These are the activations of a small neural network, seen along a few directions. Each row is one input.
In each table, some parts of the input vary, and every possible input appears once, in random order.
Descriptions start from the smaller parts, as in this example, which fits no table here: line(6) and (point or line(11) or (values(3) and ring(8))).
Shared parts are said once, and a part with two or three values counts as separate values.
In the rows, zero is written as 128.

Other details of the inputs vary at random and push rows far along two fixed directions, the same in every table; ignore that.

Table:
x1: [ 62 134 152 200  95  73 186 102 179 179 125 155 135 153]
x2: [158  61  92 116 111 139 120 184 119  90 169  84  87 124]
x3: [108 127  59  67 132 124  65 162 106 132 118 148 101 137]
x4: [152  88  97 132 137 112 105 195 129  91 162  71  92  90]
x5: [106 131 240 168 147 107 155  68 166 163 137 119 186 161]
x6: [134 168 189 154 171 121 191 100 197 152 137 121 167 147]
x7: [122 139  65 141 152 152  81 184  99 118 111 122 100 109]
x8: [105 111 174 175 139  99 165  67 207 193 144 121 176 153]
x9: [174 113 152 112 127 150 167 122 140 186 115 112 118  30]
x10: [183 172 106  84  34 107 153  78  77 147 129 154 169  54]
x11: [140  76  91  59 117  77  88 177 135  97 160 103  94 118]
x12: [163 165 106 135  92 142 194  78  54 126 146 132 153  21]
x13: [146 176 150 113 118 163 166 106 117 167  63 131  95  45]
x14: [155 145 141 103  93 191 175  99 108 161  69 142  93  83]
x15: [132 136 221 154 134 156 178 104 171 133 153 153 175 175]
x16: [119 154 126 133 148 170  62 170  86  78 108 123 102 108]
x17: [165 105 110  48 172 103  73 149 111  96 109 109 121 143]
x18: [144 141 178 142 143 148 199  93 193 145 141 130 163 181]
x19: [ 85  90 118 193 151  62 107 146 191  99 186  90 144 208]
x20: [158  98 147  61 163 109  59 161  96  79 109 129 138 132]
x21: [ 92 162 190 167 108 180 180  99 171 124 117 169 165 167]
x22: [116 133  97 131 147 130  54 122  77 122  89  97  81 145]
x23: [124 143 179  58  87 146 149  92 113 156  48 174 126  54]
x24: [179 139 116 155  73 113 154  32  62 138 136 168 116  43]
x25: [156 125  48 136 106 158 127 122  28  60 178 128 145 121]
x26: [ 77 124  78 190 126 121 150 195 159  87 167 145 132 235]
x27: [184  85 143 102 103 177 179 114 128 183 120 125 113  68]
x28: [160 129 168 119 177 146  62 175  83  90 151 103 114 112]
x29: [154 103 132 112 176 112  61 123  82 124 119  70 100 145]
x30: [ 85 179 153 102 127 110 182  79 200 156  95 171 166 164]
x31: [ 48 148  81 126 131  66 115 177 183 101 179 159 133 224]
x32: [117 124  71 150 126 116 107 213  99  99 122 114  84  99]
x33: [113 132 194 123  88 154 130  69  84 176  60 134 102  61]
x34: [155  84  85  58 152 109  67 160 128 121 136 117 122 128]
x35: [ 82 133  72 184 146 159 121 163 164 104 156 149 151 240]
x36: [ 56 135  88 205 159 104  80 128 161 131 145 136 147 233]
Description of these inputs: values(4) and (point or (values(2) and line(4))).
- The inputs of x16 and x23 match in every part but the values(4) part. If x32 is changed in the same way as x16 into x23, which row does it become? => x31
- Change only the line(4) part in x20. List by row number the other rows that result. => x11, x17, x34
- Change only the values(4) part in x22. List by row number the other rows that result. => x13, x14, x30

Table:
x37: [ 97 154 117 183 121 106 172 114 174 126 166 145 168 152]
x38: [ 99 122  54 170 135 114  84 152 112  82 165 129 126 201]
x39: [ 92  99  71 132 180 102  46 202 151  57 172 102 126 226]
x40: [150 131 204 101 128 134 158  84 127 181  90 133 121  76]
x41: [122 156 140 132  77 141 181  88 110 176  92 155 123  66]
x42: [101 129 123 132 146 101 151 142 200 133 144 129 150 183]
x43: [141 126 197  99 116 136 161 100 133 180  82 138 126  74]
x44: [100 145 163 141 147 117 128 123 185 131 129 142 155 180]
x45: [142 143 173 137 101 177 190 103 123 165  96 141 120  75]
x46: [135 108 108  82 142 138  73 167  96 111 105 126  91 113]
x47: [139 114  70 125 106 130  98 153  66 124 130 122  91  88]
x48: [113 122 165 153 164  96 134 121 183 126 154 110 154 183]
x49: [114 163 137 145 122 127 165  92 158 111 159 153 192 175]
x50: [ 87 175 128 174 124 118 159 106 164 121 144 150 169 159]
x51: [149 155 150 122  87 143 187  84 105 146 105 149 136  60]
x52: [139 139 159  83 108 138 176 109 147 186  79 150 116  78]
x53: [162  87 126 100 155 130  67 144  97 120 121  83  99 110]
x54: [162 102 105 128 125 169 112 165  75 117 130 104  80  89]
x55: [115 150 118 180 123 107 175 111 170 106 173 144 177 166]
x56: [149  86 126  95 143 120  79 166  97 118 121  92  94 109]
x57: [111 138 172 150 170 125 120  98 176 132 129 127 170 182]
x58: [174 104  70  98 118 134  87 153  62  89 158 116 115 109]
x59: [130 128  77 118 104 147  88 130  53 113 103 131  86 111]
x60: [149  95 120  92 131 121  80 164 108 121 122 102  86 107]
- What do these inputs look like to the network? => values(2) and (point or line(5) or line(6))
- The inputs of x42 and x52 match in every part but the values(2) part. If x56 is changed in the same way as x42 into x52, which row does it become? => x43
- Change only the line(5) part in x59. List by row number the other rows that result. => x41, x49, x50, x51

Table:
x61: [142 117 178  92  93 134 163 117 116 195  72 130  89  24]
x62: [136 109 102 124 163 125  36 152  78  81 139 105 108 172]
x63: [134 137  78 113 104 122 141 149 109 113 131 147 120 115]
x64: [141 105 135  94 111 135 113 140  87 166  90 114  76  65]
x65: [111 158  97 135 125 155 108 149 104 100 115 136 109 139]
x66: [102 154 156 162 123 107 181  68 190 149 146 152 197 164]
x67: [ 87 141 153 163 116  97 190  88 212 171 137 152 165 169]
x68: [123 148  87 124 150 129  47 152  59  65 140 125 122 145]
x69: [117 111  83 135 159 150  56 178 100  88 129 105  94 184]
x70: [132 129 121 126 134 135  85 118  86 109 125 128 127 131]
x71: [100 157 143 174 158 149 124 109 163 104 149 145 179 208]
x72: [126 147 159 243 117 130 202  99 173 129 191 118 183 146]
x73: [160 100  89  86  85 142 143 133  85 148 113 137  94  63]
x74: [128 155  90 132 163 157  50 158  71  61 141 124 124 162]
x75: [144 115 108 129 175 154  46 158  87  79 135 109 112 184]
x76: [109 113  63 134 139 128  46 170  80  80 130 115  97 164]
x77: [167 106 167  73  79 134 197 125 139 193  96 145  94   7]
x78: [110 137 118 153 132 113 149 112 171 102 176 138 195 199]
x79: [111 123  70 136 150 158  60 174  94  77 129 113  98 178]
x80: [ 86 131 123 157 152  89 130 140 200 133 159 130 153 196]
x81: [ 95 121 115 156 128 107 163 131 196 128 165 144 160 199]
x82: [164 108 162  86 123 135 114 113  77 155  89 114  91  61]
x83: [140 115 124 118 187 145  56 174 105  79 126  97 116 162]
x84: [119 121 130 128 149 144 107 169 134 123 111 111 112 132]
x85: [ 78 146 165 172 116 111 185  88 200 169 126 152 162 176]
x86: [148 106 107 178 104 149 174 132  88 136 147 106  88  58]
x87: [189 108 184  65  78 137 198  87 117 190  97 129 109  15]
x88: [138  92  77 104 141 119  80 189 114  98 155 111  97 143]
x89: [145 114 141  99 122 159 127 145  99 163  89 115  82  82]
x90: [ 85 151 140 168 108 101 194  84 203 164 135 160 175 162]
x91: [144 104 100 101 165 109  54 159 101  92 144  92 108 145]
x92: [110 146 173 158 130 100 182  67 202 155 144 143 187 174]
x93: [122 137 166 147 116 111 201  80 202 145 159 144 190 174]
x94: [158 111 144  91 131 122 130 144 134 116 138 111 126 101]
x95: [154 112 168  77  90 124 173 117 132 201  82 132  90   9]
x96: [108 151  94 136 113 127 104 144  97 105 114 141 110 127]
x97: [147 119 146 123 161 149  95 138 111 116 115 112 121 141]
x98: [177 146 158  70  61 144 215  74  86 183  94 157 130   4]
x99: [139 150 105 111 124 118 109 119  89 111 129 133 136 104]
x100: [ 86 175 129 169 108  97 194  95 194 145 134 169 178 158]
x101: [105 138 154 150 166  92 132 122 200 109 154 118 171 183]
x102: [160 113 173  85 127 135 121 119  91 151  85 115  99  50]
- The inputs of x76 and x70 match in every part but one. If x84 is changed in the same way as x76 into x70, which row does it become? => x83
- The inputs of x77 and x94 match in every part but one. If x64 is changed in the same way as x77 into x94, which row does it become? => x82
- What do these inputs look like to the network? => values(2) and (point or (line(4) and line(5)))
